Each row below holds a small network's activations on one input, seen along a few directions.
In each table, some parts of the input vary, and every possible input appears once, in random order.
Descriptions start from the smaller parts, as in this example, which fits no table here: one of 5 places around a ring, together with either a single point or one of 11 places around a ring or (one of 3 separate values, together with one of 4 places along a line).
Shared parts are said once, and a part with two or three values counts as separate values.
(in the rows, 128 means zero)

Other details of the inputs vary at random and push rows far along two fixed directions, the same in every table; ignore that.

Table:
row 1: [191 144  95 106 132 124 108 121 166 168 145 112]
row 2: [185 135  96 107 123 146 103 132 161 164 153 109]
row 3: [141 137 134 117 118 141 107 127 145 145 141 112]
row 4: [128 167  98 106  97 129 140 125 121 151  96 163]
row 5: [149  46 135 128 250 116 103 141 134 112 147 150]
row 6: [ 78 105 147 143 158 117 147 126  96  88 135 116]
row 7: [136 130 126 123 115 141 103 123 150 140 137 111]
row 8: [102 106 140 171 151 114 155 133  94  90 133 132]
row 9: [130 130 104 107 130 147 117 127 111 140 138 127]
row 10: [186 121  93 108 115 143  99 125 163 159 145 105]
row 11: [177 127  66 100 133 147 116 125 129 161 154 129]
row 12: [ 96 162 152 142  68 138 138 136 141 126  87 154]
row 13: [138 168 131 118  84 136 138 123 158 158 102 149]
row 14: [102 126 185 159 148 105 126 136 116  97 137 106]
row 15: [ 95 164 130 128  90 133 165 127 110 132  83 174]
row 16: [174 120 101  99 115 147  87 116 161 161 149  99]
row 17: [162 133  72  84 137 143  93 125 122 159 151 116]
row 18: [104 100 145 163 149 116 152 137  90  88 126 124]
row 19: [ 95 147 128 132  73 135 153 126 106 123  84 172]
row 20: [192 124  94 110 121 133 113 112 171 166 139 109]
row 21: [ 90 168 128 124  86 130 144 143  99 123  86 169]
row 22: [108  83 200 148 192 111 116 145 156 105 104 172]
row 23: [184 127  89 116 117 142 103 121 167 161 153 113]
row 24: [ 71 147 135 104  79 138 144 119 108 121  86 156]
row 25: [114 127 177 169 148 101 138 146 118  96 134 113]
row 26: [138 151 128 122  66 139 126 122 153 149 103 148]
row 27: [157 119  65  93 132 156  96 119 130 156 150 115]
row 28: [ 95 126 185 144 152  98 134 132 122  96 139 103]
row 29: [ 85 155 122 132  80 143 148 136 107 121  84 168]
row 30: [ 83 119 154 134 163 104 144 132  89  91 136 117]
row 31: [166  86 137 169 195 104 133 122 146 111 172  79]
row 32: [161  72 111 155 202 106 143 119 109 107 166  91]
row 33: [138 171 130 117  77 129 121 131 148 151 108 150]
row 34: [146 137  95 117 129 126 126 131 112 138 136 138]
row 35: [ 95 106 183 149 141 108 138 123 127  93 134 100]
row 36: [105 168 162 140  69 132 146 133 137 133  95 162]
row 37: [ 82 113 155 137 162 116 151 130  92  93 139 118]
row 38: [155  79 106 159 206 109 142 122 112 106 170  93]
row 39: [ 79 147 135 119  75 144 136 124 102 123  84 160]
row 40: [141 132  96 117 130 143 129 137 114 138 135 133]
row 41: [ 94 120 186 147 150 111 141 130 125  98 142 103]
row 42: [128 130 126 108 119 135 112 118 156 138 138 107]
Description of these inputs: one of 2 separate values, together with either a single point or (one of 4 places along a line, together with one of 5 places along a line).
Changing only the choice among 2 separate values turns row 9 into row 3. The same change can be made to row 8. Which row results?
Answer: row 23
Which other rows does row 4 become when the place on the line of 5 takes its other values? List them by row number.
Answer: row 17, row 21, row 30, row 34
A walk changes only the place on the line of 4. It starts at row 4 and steps to row 15. List the rest of the walk in order.
Answer: row 38, row 32

Table:
row 43: [195 120  67  92 126 160  87 117 168 180 154 120]
row 44: [188 123  66  79 118 162  88 120 163 172 159 103]
row 45: [102 142 147 141 123 120 138 139 120 110 131 122]
row 46: [ 83 121 118 126 140 132 154 132  82  99 116 153]
row 47: [191 118  74  77 126 152  75 116 165 178 152 116]
row 48: [112  88 170 163 184 102 123 133 120  89 139 107]
row 49: [213 105  77 113 169 128  98 127 142 152 188  78]
row 50: [ 50 185 116 111  49 155 164 126  86 128  48 213]
row 51: [107 126 158 135 128 124 147 129 130 117 122 130]
row 52: [194  83  35  99 187 134 110 125 105 149 178 102]
row 53: [110 131 150 148 137 119 145 125 136 118 112 138]
row 54: [127  84 167 175 168 106 140 135 112  90 145 105]
row 55: [199  95  84  97 188 123  89 115 162 156 174  86]
row 56: [114  92 172 160 180 105 148 130 123  92 154 107]
row 57: [196 135  75  75 130 147  82 124 157 183 155 113]
row 58: [ 98  86 130 148 194 108 145 134  65  88 146 118]
row 59: [105 127 153 135 137 118 142 130 139 114 115 136]
row 60: [ 76 187 161 121  27 135 160 127 129 138  46 193]
row 61: [123 104 168 175 181 109 145 139 109  97 154 108]
row 62: [192 139  67  77 124 154  93 126 158 176 164 105]
row 63: [117 108 172 161 176 102 134 135 101  91 156  94]
row 64: [105 138 143 151 122 120 149 122 124 116 124 120]
row 65: [112 138 150 151 139 120 137 137 129 118 116 142]
row 66: [113  92 171 163 170 109 129 129 106  88 151  92]
row 67: [163 194  74  63  29 165 105 127 162 201  84 178]
row 68: [203 126  62  84 130 137  97 116 173 177 142 118]
row 69: [111 135 151 148 123 126 150 121 122 117 123 123]
row 70: [127  98 164 171 167  98 153 126 108  89 150  93]
row 71: [141 197  70  51  27 161 101 109 166 198  87 157]
row 72: [115 112 156 179 175 104 144 136 106  91 159  95]
row 73: [158 178  73  65  24 170  98 119 171 196  81 181]
row 74: [116 119 148 150 126 117 132 134 131 110 107 140]
row 75: [ 68 146 177 141  81 134 146 135 126 109  84 170]
row 76: [125  90 163 176 163 106 141 132 107  85 149  95]
row 77: [100 128 150 141 118 120 124 127 119 110 121 118]
row 78: [ 59 205 157 115  29 133 140 133 119 134  56 181]
row 79: [117  94 176 158 179 100 141 126 113  96 148 100]
row 80: [103 119 109 133 137 123 153 129  78 102 113 152]
row 81: [ 66 196 169 112  38 136 138 134 126 139  53 200]
row 82: [193 127  63  92 118 163  91 115 160 177 157 105]
row 83: [110 133 158 138 130 125 139 142 123 117 126 135]
row 84: [ 75 196 156 124  38 130 148 140 132 134  42 203]
row 85: [198 142  64  90 124 156  95 122 155 180 162 107]
row 86: [198 133  55  87 115 138 101 113 161 174 154 100]
row 87: [ 78 194 161 124  31 134 150 137 126 136  51 203]
row 88: [ 99  88 130 146 195 109 144 128  67  81 145 119]
row 89: [208 108  69 115 168 122  97 127 143 150 189  75]
row 90: [100 134 147 138 121 119 146 126 127 111 127 118]
row 91: [105 118 157 140 124 132 134 135 128 113 121 132]
row 92: [181  84  39  89 193 144 108 128 111 149 185 100]
row 93: [115 100 172 159 174 100 141 123 108  92 152  90]
row 94: [ 64 195 165 114  37 144 148 139 132 136  58 201]
row 95: [128  91 168 171 174  95 150 128 117  92 147 108]
row 96: [195  86  79 104 183 138  86 127 166 150 178  89]
row 97: [149 198  77  51  45 162  89 125 171 200  78 180]
row 98: [ 70 164 173 139  95 123 149 144 127 110  80 172]
row 99: [120  96 168 173 179 108 152 127 116  98 150 103]
row 100: [ 98 126 146 143 117 127 134 132 125 107 126 120]
row 101: [107 119 161 138 124 125 125 130 122 116 116 131]
row 102: [122 103 168 176 183 107 142 137 113  96 155 113]
row 103: [ 66 158 162 156  74 132 150 129 117 109  84 154]
row 104: [108 123 149 153 133 127 132 131 134 114 111 140]
row 105: [ 93 121 109 138 143 133 154 132  79 114 117 151]
row 106: [195 121  67  91 124 162  90 119 165 181 153 115]
row 107: [112 128 155 148 130 123 147 123 130 120 121 138]
row 108: [116  93 176 158 181  98 138 125 116  95 149 105]
row 109: [113  98 168 161 173 108 151 128 114  89 157  92]
row 110: [196 125  55  92 111 146  89 118 159 170 153 102]
Describe the family of inputs behind these rows.
Answer: one of 4 places along a line, together with either one of 2 separate values or (one of 3 separate values, together with one of 5 places along a line)
Changing only the place on the line of 4 turns row 98 into row 97. The same change can be made to row 83. Which row results?
Answer: row 57
Changing only the place on the line of 4 turns row 109 into row 93. The same change can be made to row 92. Which row results?
Answer: row 58
Which other rows does row 51 become when the place on the line of 5 takes its other values? List them by row number.
Answer: row 56, row 59, row 90, row 109
Which other rows does row 103 become when the choice among 3 separate values takes its other values? List them by row number.
Answer: row 64, row 72
